[[1, 40, 57, 57, -68], [-20, 17, 8, 8, -37]] → 8
[[31, 18, 5, 6, -36, 14], [56, -9, -21, 4, -78, -13]] → -78
[[-26, -33, 66, 39, 60, 50, -61], [24, 12, -67, -4, -53, -54, 42]] → -54
[[-24, -17, -8, 72], [-26, 63, 14, 56]] → 14
[[14, -16, 74, -55, 28, 26], [45, 55, 14, -15, -16, -55]] → -16
[[-81, 12, -29, 23, -37], [-27, 38, 26, 38, 6]] → 38
[[-15, -22, -9, -41, -34, 15, -10], [12, 17, 72, 77, 71, 19, -6]] → 19
---
72	35	16	71	60
37	0	41	21	0
19	36	0	21	14
=> 72, 14

-74	10	85	-46	46	-21	-70 => -74, -70

-2	42	-61	-3	-46 => -2, -46

2	-64	44	-50	-72	-52
41	-43	52	-25	-32	49
=> 2, 49

-27	-61	-11	7	-31	23	-32
-25	-43	-8	12	-29	21	-11
=> -27, -11

-65	7	20	-63	-51	-11
-59	0	2	-79	-77	-11
-58	28	-8	-12	-41	-8
=> -65, -8

-26	35	-31	62
26	-10	24	-12
=> -26, -12

19	-62	44	43	-31 => 19, -31
---
34,62,27,41,4 -> 4, 34

-33,22,-34,76,4 -> 4, -33

7,82,21,6,1 -> 1, 7

-80,-21,38,-29,21,-46 -> -46, -80

51,84,-52,20 -> 20, 51

4,-19,55,-23,-11
-42,-17,-45,-3,32
62,-54,12,-42,-27
-> -11, 62

-37,55,16,52,-10,-62,-26
-39,57,17,52,-11,-66,-27
-37,55,16,52,-10,-63,-26
-> -26, -37

10,-15,-62,17,-12,64,-3 -> -3, 10

66,55,-59,40,1 -> 1, 66

-15,-33,-28,82,30 -> 30, -15
---
[  2  25  22  46 -30 -85  16] out -30
[-62  75 -18  -4  14  53] out -4
[71 21 -9 18 36] out -9
[ 28  12 -74  -6] out 12
[ 60 -36  23  31   6] out 23
[-78 -45   1 -34 -62 -42] out -34
[ -5  44 -46  61   6   3  12] out 6
[ 39 -62  11   6 -16  25  35] out -16
[-32  16 -39  73] out 16
---
[[23 98 82 69]
 [64 45 25 37]] Answer: 23, 37

[[152 223  96 144 149 116]
 [127 206  77 147 175 127]
 [125 248  62 184 206 148]] Answer: 152, 148

[168 145 212  33 219] Answer: 168, 219

[ 482  570  106  -27 -604 -172] Answer: 482, -172

[7540 6174 8417 6824 6375 2500] Answer: 7540, 2500

[159  37 726 789] Answer: 159, 789

[[-32  38  -7  -3   1  -1]
 [-31  36  -7  -5   1  -2]
 [-34  28  -6 -34  12 -12]] Answer: -32, -12

[[ 751 -790  923 -406 -295 -743 -288]
 [-322  102   19  -29 -157  266 -132]
 [  -5  -83 -466 -592 -452  -54 -384]] Answer: 751, -384

[[3 3 8 2]
 [4 0 1 5]] Answer: 3, 5
---
[[ 0.430  1.843 -0.406 -1.613 -0.594 -2.164]
 [-0.499  0.652  0.437 -0.701 -0.828 -1.174]] | -2.164, -0.499

[ 0.532 -1.125  1.466 -0.124  1.594] | 1.594, 0.532

[  6.3  -6.6  -9.4 -13.2   2.1   0.9  19.3] | 19.3, 6.3

[-175.87   -1.50  145.41 -119.90] | -119.90, -175.87

[[-0.4 -1.2 -0.8 -0.6  0.7]
 [-0.2  1.2  0.9  0.5 -1.2]
 [-0.3 -0.6 -0.4 -0.4  0.2]] | 0.7, -0.3

[  42.142  112.170  -16.488  183.704 -106.039   98.917] | 98.917, 42.142

[ -8.7  -2.1 -10.8  12.7] | 12.7, -8.7

[ 1.6  1.6  1.5 -1.1] | -1.1, 1.6

[[-1.5 -0.1 -1.9 -0.7  2.2 -1.5  0.7]
 [-2.1  0.4  0.1  1.5  1.3 -1.7  0.3]
 [-0.8 -0.3  1.8  2.0 -1.6 -0.8 -0.7]] | 0.7, -0.8

[-0.16  0.14  0.02 -0.12  0.11  0.04 -0.14] | -0.14, -0.16
---
-148.5   -79.5   144.7  -169.1   -29.1   -50.4
-128.8  -122.7    59.0  -202.7    -1.6   -67.3
out -128.8

 0.449  -0.908  -0.406  -0.859  -1.459  -1.020
-0.126  -0.406  -0.345  -0.424  -0.757  -0.405
 1.221  -1.397  -0.391  -1.112  -1.657  -1.761
out -0.126

 0.1  -0.8  -0.1  -1.0   0.1   2.0  -1.0
 1.2  -1.9  -1.6   0.6  -0.2   1.2  -1.0
out 1.2

  27.331    74.336   158.252    94.827
 -45.229    15.760   168.815     8.269
 -40.639   -37.276    75.488  -139.950
out -45.229

  1.09   11.77   -1.43   -1.96    6.74  -12.44
 -1.67   13.57   -8.75   -7.34    8.68  -19.90
out -1.67

 1.7   0.9   0.6   1.0   0.3   1.2   1.5
 0.5   0.3   1.1  -0.1  -0.4  -1.4  -1.5
 1.1   0.9  -1.0  -0.8   1.4  -1.3   0.5
out 0.5

 -2.30   -0.82    2.51    3.68   10.75   -1.53
-15.97    0.67    3.36   11.36    3.22   18.50
  0.16    1.78   -3.35   -7.63    0.52   -7.91
out -15.97

 -1.218  -17.831  -19.944   19.001    2.920
 -6.756   -8.123   15.697   -2.691    7.277
out -6.756

 0.91   1.05   1.90   0.50   1.63
 0.55   0.56   2.34   0.14   2.21
-0.61   1.13   1.51  -1.91  -1.60
out 0.55

  16.40   -89.48   -26.15   -60.21   162.02    37.41    -3.84
 -59.70    64.89   -69.92  -156.65   -71.93    56.50   -61.84
  25.14    47.52   -17.59  -205.74   -45.77   205.12   135.94
out -59.70
---
 0.09   0.08  -0.15   0.14
 0.07   0.07  -0.14   0.15
 0.14   0.10  -0.17   0.06
=> 0.09

 1.102  -1.205  -0.197   0.277 => 1.102

 0.037  -0.119  -0.111   0.125 => 0.037

-1.5  -0.7  -1.7   1.3  -1.4   0.1 => -1.5

 0.081  -0.047   0.163  -0.075  -0.041  -0.167   0.026 => 0.081

 -3.70    0.21  -13.68   14.68 => -3.70
---
7545  4270  9631  1816  8310
2461  2035  1221  5607  7364
4203  9081  2981  7380  5188
→ 5188

  7  -28    9    4
  8   21  -19  -29
 11    8    6   27
→ 27

224  192  107   66
234  213   53   62
182  214   73  136
→ 136

 25   46   30   51
237   32  128   36
  6    5   12    0
→ 0

243  136   98  127  174  127
 21  108  187  199   70  183
 53  101  247  202   12  138
→ 138

6  5  4  5  6  4  5
6  7  6  2  8  6  5
8  3  3  6  6  4  5
→ 5

5  7  4  3  4
5  4  4  2  4
5  7  7  8  6
→ 6

4  8  8  5  0  1
6  5  5  5  8  8
5  8  8  6  1  1
→ 1
---
[[  74.732  -67.506 -138.345  151.570  -63.281  -19.522 -146.176]
 [-139.266   94.567  -69.482    1.188  -88.852  -21.859 -158.044]]: -146.176, -139.266

[  1.82 -10.34  -4.05   2.19  12.30   4.32]: 4.32, 1.82

[[ 16.097  -1.545 -19.808 -12.302]
 [-15.975 -14.281 -14.486 -18.253]]: -12.302, -15.975

[ 162.652   -3.287  175.581    3.295  183.686  166.749 -113.178]: -113.178, 162.652

[-0.137  0.023  0.043  0.151  0.083 -0.140 -0.097]: -0.097, -0.137

[[  48.90   21.20   64.29   83.30]
 [-163.37   43.09  112.47    2.61]]: 83.30, -163.37

[[-0.055  0.121 -0.121  0.126  0.119  0.153]
 [-0.045 -0.119 -0.093  0.086  0.049 -0.003]]: 0.153, -0.045

[[-0.157 -0.037 -0.206 -0.064]
 [-0.061 -0.191  0.117  0.197]]: -0.064, -0.061

[[-0.118 -0.092 -0.129 -0.105]
 [ 0.133 -0.081 -0.094 -0.069]]: -0.105, 0.133

[ 11.263   5.483   3.898 -16.101   9.855]: 9.855, 11.263
---
[[  70.7  213.0 -120.4   85.1 -112.9]
 [ 142.8   47.7  156.3  140.1  191.0]] => 191.0

[[   7.44  187.77  -25.69    5.76 -127.14]
 [  28.61  167.46  -37.65   43.09  -86.28]
 [  75.06  221.69  -17.52   63.12   41.95]] => -86.28

[[ -61.1  -42.7  151.0 -120.4 -142.2 -193.1]
 [-127.2 -112.2 -118.7 -104.0 -131.6 -142.0]
 [-161.3 -144.3 -148.5 -102.2 -141.1 -224.5]] => -142.0

[[-1.328  1.095  0.208  0.558  1.235  0.133]
 [ 0.235 -0.507  0.646  0.588  0.128  0.732]] => 0.732

[[-0.05  0.06 -0.21 -0.04 -0.12 -0.01  0.00]
 [-0.17 -0.14 -0.04  0.00 -0.06  0.17  0.03]
 [-0.12  0.05 -0.11  0.01 -0.11 -0.08 -0.12]] => 0.03

[[-0.61  0.81 -1.29 -1.04  0.70]
 [ 0.01 -1.45  1.79  1.68  0.65]] => 0.65
---
[79 44 52  1 22] -> 79

[[  3  47 -16 -24  -6 -62 -19]
 [ -9 -23  12  16  19  19  13]
 [  4  10  15   8   1  -6  13]] -> 4

[ 19 -84 -23 -20] -> 19

[[  9 -29  69  56]
 [-28  -4 -29 -16]
 [-14 -55  40  45]] -> -14

[[-42 -47 -44  17]
 [-51 -64 -50  15]] -> -51

[[-19  60  55  17  36 -23]
 [-13   2 -24   7 -55  36]] -> -13

[[ 54 -21 -17   6  57]
 [-26  18 -32  -4  68]
 [ 35  59  29  30  15]] -> 35

[-46 -11 -42 -69 -41 -14  35] -> -46

[ -4  58  50 -60  28  45] -> -4

[[-23  10  -4  42 -21   6   7]
 [-50  -7 -31 -62  -5   7   6]
 [ 11  -6  -9  16  28 -24 -38]] -> 11
